A small network was shown many inputs. Here are its activations along a few directions, one row for each input.
Each table varies a few parts of the input and shows all the possible inputs, shuffled.
A made-up example of a description, with smaller parts first: one of 8 places around a ring, together with either a single point or (one of 2 separate values, together with one of 4 places along a line) or one of 11 places around a ring.
Shared parts are said once, and a part with two or three values counts as separate values.
In the rows, zero is written as 128.

Other details of the inputs shift rows strongly along two fixed directions, in all tables alike. That doesn't count.
To show where, the next rows are all for the same input, with only those details redrawn:
[183 196 139 136 112 114 113 150 138 139 155 193 109]
[108 102 115 116 130 106 123 132 117  86 135 125 108]
[112 110 117 117 129 100 124 136 112  79 138 132 106]
[128 109 121 124 126 151 110 110 161 169 128 123 126]
[118  94 119 121 129 154 110 105 162 168 124 112 127]
[179 187 138 136 114 123 110 143 145 150 152 185 113]
[175 183 136 135 114 122 111 142 144 149 151 182 113]

Table:
row 1: [129 113 120 132 124 152 137 124 144 164 127 114 137]
row 2: [168 212 155 143 132 130 121 156 129 130 146 184 136]
row 3: [131 119 143 138 134 146 142 116 128 169 115 113 144]
row 4: [121 120 130 145 131 162 120 100 138 167  96  98 164]
row 5: [116 114 119 116 123  87 135 131 107  76 131 123 108]
row 6: [113 115 113 132 119  99 134 137  97  77 133 121 104]
row 7: [105 107 139 112 146 105 150 135 101  87 128 107 126]
row 8: [119 114 119 127 114  97 146 132  94  89 123 125 115]
row 9: [113 117 113 124 118 103 141 143  94  78 133 123 108]
row 10: [182 222 152 144 122 123 117 147 129 132 134 175 144]
row 11: [102 120 132 139 136 111 145 130  92  89 110 110 140]
row 12: [123 134 127 146 133 168 114 114 140 159 108 104 155]
row 13: [108 117 130 143 139 168 125 112 142 165 109  95 153]
row 14: [118 106 142 120 149 166 127 116 152 174 127 111 143]
row 15: [126 110 121 115 126 150 119 118 154 161 129 125 127]
row 16: [108 102 116 107 124 100 140 129 111  88 126 113 115]
row 17: [107 134 127 123 144 114 122 143  99  58 125 126 133]
row 18: [108 102 115 116 130 106 123 132 117  86 135 125 108]
row 19: [114 120 139 129 142 160 127 107 153 168 108  99 158]
row 20: [129 103 122 140 115 146 126  96 147 179 110 109 133]
row 21: [115 101 119 126 123 103 156 134 100  94 122 117 128]
row 22: [118 114 121 110 130  94 151 143 109  82 134 124 122]
row 23: [180 208 156 149 124 124 138 161 113 141 152 177 123]
row 24: [122  97 121 115 135 160 127 117 164 174 129 115 142]
The inputs of row 5 and row 20 match in every part but one. If row 22 is changed in the same way as row 5 into row 20, which row does it become?
Answer: row 21
What is each input in this table made of?
Answer: one of 4 places along a line, together with one of 6 places along a line
Which other rows does row 7 become when the place on the line of 4 takes its other values? List them by row number.
Answer: row 3, row 14, row 23
A walk changes only the place on the line of 6. It starts at row 12 and steps to row 13. List the rest of the walk in order.
Answer: row 23, row 1, row 9, row 6

Table:
row 25: [ 84  88 113 123 153 161 114 118 142 120 112  92 153]
row 26: [158 190 144 122 119  66 149 158  91  64 134 164 126]
row 27: [132 108 149 127 136 172 133  92 167 218 104 102 160]
row 28: [115 121 129 144 120  92 142 133  75  75 118 122 117]
row 29: [101 130 135 122 146 103 117 138 105  63 129 129 124]
row 30: [ 93  92 132 114 156 123 163 140  99  92 132  96 130]
row 31: [208 180 122 144  80 128 112 133 170 197 160 198  89]
row 32: [113 124 126 145 129 110 154 152  74  75 132 117 112]
row 33: [ 94 113 119 116 141 111 106 120 114  67 117 101 138]
row 34: [125 100 135 123 138 185 138 101 171 218 107  94 171]
row 35: [103  90 111 140 116 144 124  86 135 152  90  75 147]
row 36: [184 216 158 153 137 176 104 149 165 192 152 180 140]
row 37: [127  95 110  90 116  77 139 144 126  94 157 151  82]
row 38: [ 98  54  99  91 130 155  92  99 181 158 135 109 100]
row 39: [185 218 138 164 102 118 132 159 105 135 140 189 131]
What is each input in this table made of?
Answer: one of 3 separate values, together with either a single point or one of 4 places along a line
List by row number the other rows that have the choice among 3 separate values in common with row 33.
Answer: row 25, row 29, row 36, row 38
Which other rows does row 34 become when the place on the line of 4 takes its other values? List them by row number.
Answer: row 26, row 27, row 30
